These are the activations of a small neural network, seen along a few directions. Each row is one input.
In each table, some parts of the input vary, and every possible input appears once, in random order.
A made-up example of a description, with smaller parts first: one of 4 places along a line, together with either a single point or one of 9 places around a ring or (one of 2 separate values, together with one of 8 places around a ring).
Shared parts are said once, and a part with two or three values counts as separate values.

Other details of the inputs vary at random and push rows far along two fixed directions, the same in every table; ignore that.

A family of inputs:
x1: [  2   0  -1  -7  -1   6  15  -7 -13 -19  15]
x2: [-27 -27   5 -35 -16  -9   8  41   8 -30  32]
x3: [-15 -24  -2 -44 -27  -3  -1  44  10 -30  26]
x4: [-18 -27   8  -4 -18  -1   2  33   8 -15  18]
x5: [ -6   8  -2   0   6  15  26 -11  -2 -16  10]
x6: [ -9  -6  -8 -46 -18  14  30  29  -1 -47  35]
x7: [ -6  -8   4   6 -14   0  -8  15   4   2   2]
x8: [ 49  60 -49 -51 -24   3 -54 -12  -3  22 -38]
x9: [-32 -46  49  91  25  12  63 -15  -7  -1  13]
x10: [ 30  21   7  64  33 -12 -12 -52  -2  55 -44]
x11: [-13 -25  -5 -39 -29   0  -5  53  11 -36  25]
x12: [ 21  33   0  56  32   6   2 -74 -17  34 -31]
x13: [-32 -27   8 -28  -6  -7   9  36  13 -33  29]
x14: [-29 -44  49  80  26   5  67 -18  -6  -1  19]
x15: [-7 -6  6 -4  5 -5 -2  6  1  8  8]
x16: [-17  -3   3  -9   2  -7  -3   6   6  -3   3]
x17: [ 32  25  -1  69  22  12  -2 -64 -24  38 -42]
x18: [-18  -1   5  -8   2  -5  -3   4   5   0   3]
x19: [ 54  61 -52 -54  -4  -2 -51 -16  -2  18 -38]
x20: [-12 -24  -2 -44 -23  -6   0  47  11 -33  26]
x21: [  5   1  18  67  19  -1  -6 -30  -3  45 -24]
x22: [ 44  62 -50 -59  -3   2 -52 -13   2  12 -37]
x23: [  3   0  13  59  33 -18   3 -41  -1  39 -22]
x24: [-31 -44  50  66  22 -10  29  -2   4  20  14]
x25: [ 45  63 -51 -55 -14  -1 -52 -18  -6  24 -38]
x26: [  7  23 -14 -22   3   3 -22  -6   2  14 -12]
x27: [ -5 -18  -2 -46 -25  13  16  32  -8 -49  34]
x28: [-13 -28  14   1  -8  -3   4  35  11 -19  17]
Each input here is: one of 4 places along a line, together with either one of 2 separate values or one of 5 places along a line.
- Changing only the place on the line of 4 turns x1 into x17. The same change can be made to x2. Which row results? => x4
- Which other rows does x27 become when the choice among 2 separate values takes its other values? List them by row number. => x14
- Which other rows does x1 become when the choice among 2 separate values takes its other values? List them by row number. => x6

A family of inputs:
x29: [-15 -30  24  18  10 -16  12  13   3   5  18]
x30: [ 52  47 -23  45  22 -13 -38 -58  -9  67 -66]
x31: [  3  -8  -2 -15 -15  -6 -14  21   8  -9   0]
x32: [  8  -1  -5 -31  -6 -10 -11  18   1   0  11]
x33: [-38 -41  33  41   3  -8  22  15  10   5  13]
x34: [-39 -37  39  34  10  -8  24   9   7  10  22]
x35: [-14  15  -6 -36   5  -3  -1  -4  -2  -6   0]
x36: [ 13   4 -20 -49 -21  -7 -23  32   4 -12   4]
x37: [ 15   2  -8 -16  -6  17  20   5   2 -23   4]
x38: [  1 -11  -1 -11 -15  -6 -13  23   9 -11   0]
x39: [ 53  49 -23  43  23 -13 -38 -60  -9  69 -65]
x40: [ 24  21 -28 -63 -27  -1 -36  25   6 -14  -4]
x41: [ 14  22 -22 -32 -11   5 -35   8   3   6 -12]
x42: [  2   5 -20 -37 -21   4 -28  30   8 -13  -3]
x43: [  1  15  -5  -7 -11  17  15   0 -10 -16   5]
x44: [ -1  11  -7 -14 -17  17  10  -5 -15 -17  10]
x45: [ 25  58 -23  39  45 -10 -27 -76   0  56 -51]
x46: [-38 -37  37  21  29 -15  33  -6   3 -13  21]
x47: [ 31  42 -16  22  11  18   8 -42  -6  25 -35]
x48: [  5  14  -4  10   2  16  10 -10 -13 -11   0]
x49: [  4  -7  -4 -22  -8 -10 -10  22   3  -4   7]
x50: [-25 -21  22  28  -3  10  36  -9 -12 -15  21]
x51: [ 12   0 -16 -19 -15  -8 -19  22   4  -3  -8]
x52: [  0  15 -22 -41   8 -19  -5   4  11 -11  10]
x53: [ 13   6 -18 -53 -26  -2 -27  31   8 -19   3]
x54: [ 32  44 -13  28  46 -16 -15 -75 -15  54 -52]
x55: [ 25  18 -30 -44 -22  14  -4   0 -18 -24   5]
x56: [ 11   1 -21 -42 -23  -7 -22  34   5 -14   0]
x57: [-22 -21  25  41   8  11  31 -14 -15 -13  19]
x58: [ -7  -6  -7  -9 -12   1 -17  23   8  -6  -3]
x59: [-19 -23  23  30  13  15  42   4   2 -19  17]
x60: [  0   7 -19 -37 -28   3 -20  27   9  -6  -6]
x61: [-11  14  -8 -34  11   0  -8  -5  -3 -11  -1]
x62: [ -9  -1  -3 -18 -14   0  -9  17   6   3   2]
x63: [-27 -47  35  45   5 -14  18  17  11  -5  11]
x64: [ 42  37  -9  51  26  13   5 -61 -12  34 -42]
x65: [-39 -39  37  37   7  -8  24  11   8   8  19]
x66: [ -8  -6  -4 -11 -10   1 -16  22   7  -6   1]
x67: [-20 -15  25  37   9  14  43  -4  -3  -7  13]
x68: [ 31  46 -10  44  22  -4 -28 -62  -6  72 -54]
x69: [  0  14   6  44  40 -21   4 -49   9  29 -16]
x70: [ 14   9 -18 -57 -24  -2 -27  29   7 -17   6]
x71: [-28 -23  27  17   5  -6  14   7   5  11  18]
x72: [ 11  20 -18 -29 -11  24   4  10  -5 -24   3]
x73: [ 20   9 -20 -18 -12  11   5 -14 -18 -14   1]
x74: [-37 -40  38  38  16  -6  17  10   6   4  24]
x75: [  0   4  -6  -4 -10  17   8 -10 -15 -19   8]
x76: [ -2 -13  21  52  12   6  28 -35 -17   1   5]
x77: [-16 -33  25  21  10 -16  13  13   3   4  17]
x78: [-14 -39  27  36  17   7  55   5   1 -17  22]
x79: [ 12   5 -19 -50 -27  -2 -26  32   8 -19   2]
x80: [ 24  18 -28 -44 -27  17  -6  -3 -13 -29   4]
x81: [-27 -30  23  28   6  -4   5  14   7   1  11]
x82: [ 26  17 -29 -48 -16  18   6  16  -5 -27   4]
x83: [ 13   4  -9 -10  -5  11  17   2 -12 -19   8]
x84: [-17 -32  34  49  14   6  45  -7  -7 -17  21]
x85: [  4  -3   2 -25  -8  -6 -13  14   5  -5  10]
x86: [-49 -26  28  26  25 -17  33  -2  15  -3  28]
x87: [ 31  27  -1  33  19 -10 -24 -43  -3  46 -36]
x88: [-24 -24  32  44  23  -5   9  -8   2  19  10]
x89: [  4  12 -18 -47 -17   5 -29  24   5  -9   4]
x90: [ -5  -2  -5 -16  -8   2 -18  18   6  -3   2]
x91: [  0   9 -19 -41 -26   3 -21  26   8  -5  -3]
x92: [-29 -29  25  26   1  -6  14  12   8   7  11]
- What is each input in this table made of? => one of 4 places along a line, together with either one of 2 separate values or one of 5 places along a line or one of 9 places along a line
- Changing only the place on the line of 4 turns x52 into x69. The same change can be made to x39. Which row results? => x79
- Changing only the place on the line of 4 turns x85 into x32. The same change can be made to x53. Which row results? => x36
- Which other rows does x48 become when the place on the line of 5 takes its other values? List them by row number. => x57, x59, x72, x75
- Which other rows does x69 become when the choice among 2 separate values takes its other values? List them by row number. => x46

A family of inputs:
x93: [  2  -5  23  77  29  -7   9 -43  -6  42 -22]
x94: [ 12  22 -16 -15  -9   6 -20  -6  -4   8 -13]
x95: [  0   2   7  23  15  -6   0 -20  -2  17  -9]
x96: [-5 -8 10 19  3 -1  3 -5 -2  8 -1]
x97: [ 21  19 -18 -14  -3   0 -16  -3   2   6 -15]
x98: [  0  -5  -1 -12  -1  -5  -1   9   2  -7   7]
x99: [  1  -5  -1 -12  -1  -6  -1   9   2  -7   6]
x100: [-26 -21  16   1   2  -4  13  12   4 -11  20]
x101: [  5  14 -12 -14  -5   4 -11   1   3   2  -7]
x102: [ -3  -6   3   0  -5  14  21   0  -9 -22  13]
x103: [ -8  -9   7   5   4   8  28  -5  -7 -19  15]
x104: [ -6  -4  11  28  12  -3   6 -10   2  13  -6]
x105: [ 15  20 -16 -18  -1  -2 -17  -7  -1   7 -12]
x106: [-7 -9  6 -2  3 -5  4  5  2 -4  8]
x107: [ -7  -8   8   8   2  12  29  -1  -5 -18  14]
x108: [ -5 -15   4  -8  -9  -1   3  18   1 -12  12]
x109: [-8 -6 10 19  3  0  3 -5 -2  8  0]
x110: [  8  12 -10 -11  -8   4 -13  -1  -3   4  -7]
x111: [  0   6  -8 -18  -7   3  -7  10   4  -5   0]
x112: [ 17  19 -16 -14  -8   3 -19  -5  -3   8 -14]
x113: [ -4  -3  -2 -11  -5   1   0  13   5  -7   5]
x114: [ -6 -14   4  -9  -9   0   3  18   1 -12  12]
x115: [-12 -16  12  13   4  -3  11   8   5  -3   7]
x116: [ 10   9  -3  15   8  -2  -5 -13   1  15 -15]
x117: [ 21  20 -17  -8  -1   0 -16  -8   1  10 -18]
x118: [ -9  -3   0 -16  -3  -2  -1   9   2  -8   9]
x119: [-19 -13   9   0  -2   1   9  15   6  -9  13]
x120: [ 10   2  -8 -13 -10   0  -9   8  -1  -4  -1]
x121: [-10 -15   7  -7   0  -6   7  13   3 -11  14]
x122: [ 12  20 -12  -6   4  -2 -15 -15  -2  13 -15]
- What is each input in this table made of? => one of 3 separate values, together with either a single point or one of 9 places along a line
- Changing only the choice among 3 separate values turns x95 into x96. The same change can be made to x99. Which row results? => x120
- Which other rows does x111 become when the choice among 3 separate values takes its other values? List them by row number. => x110, x122
- Which other rows agree with x113 in the choice among 3 separate values? List them by row number. => x97, x101, x104, x107, x111, x115, x116, x117, x119
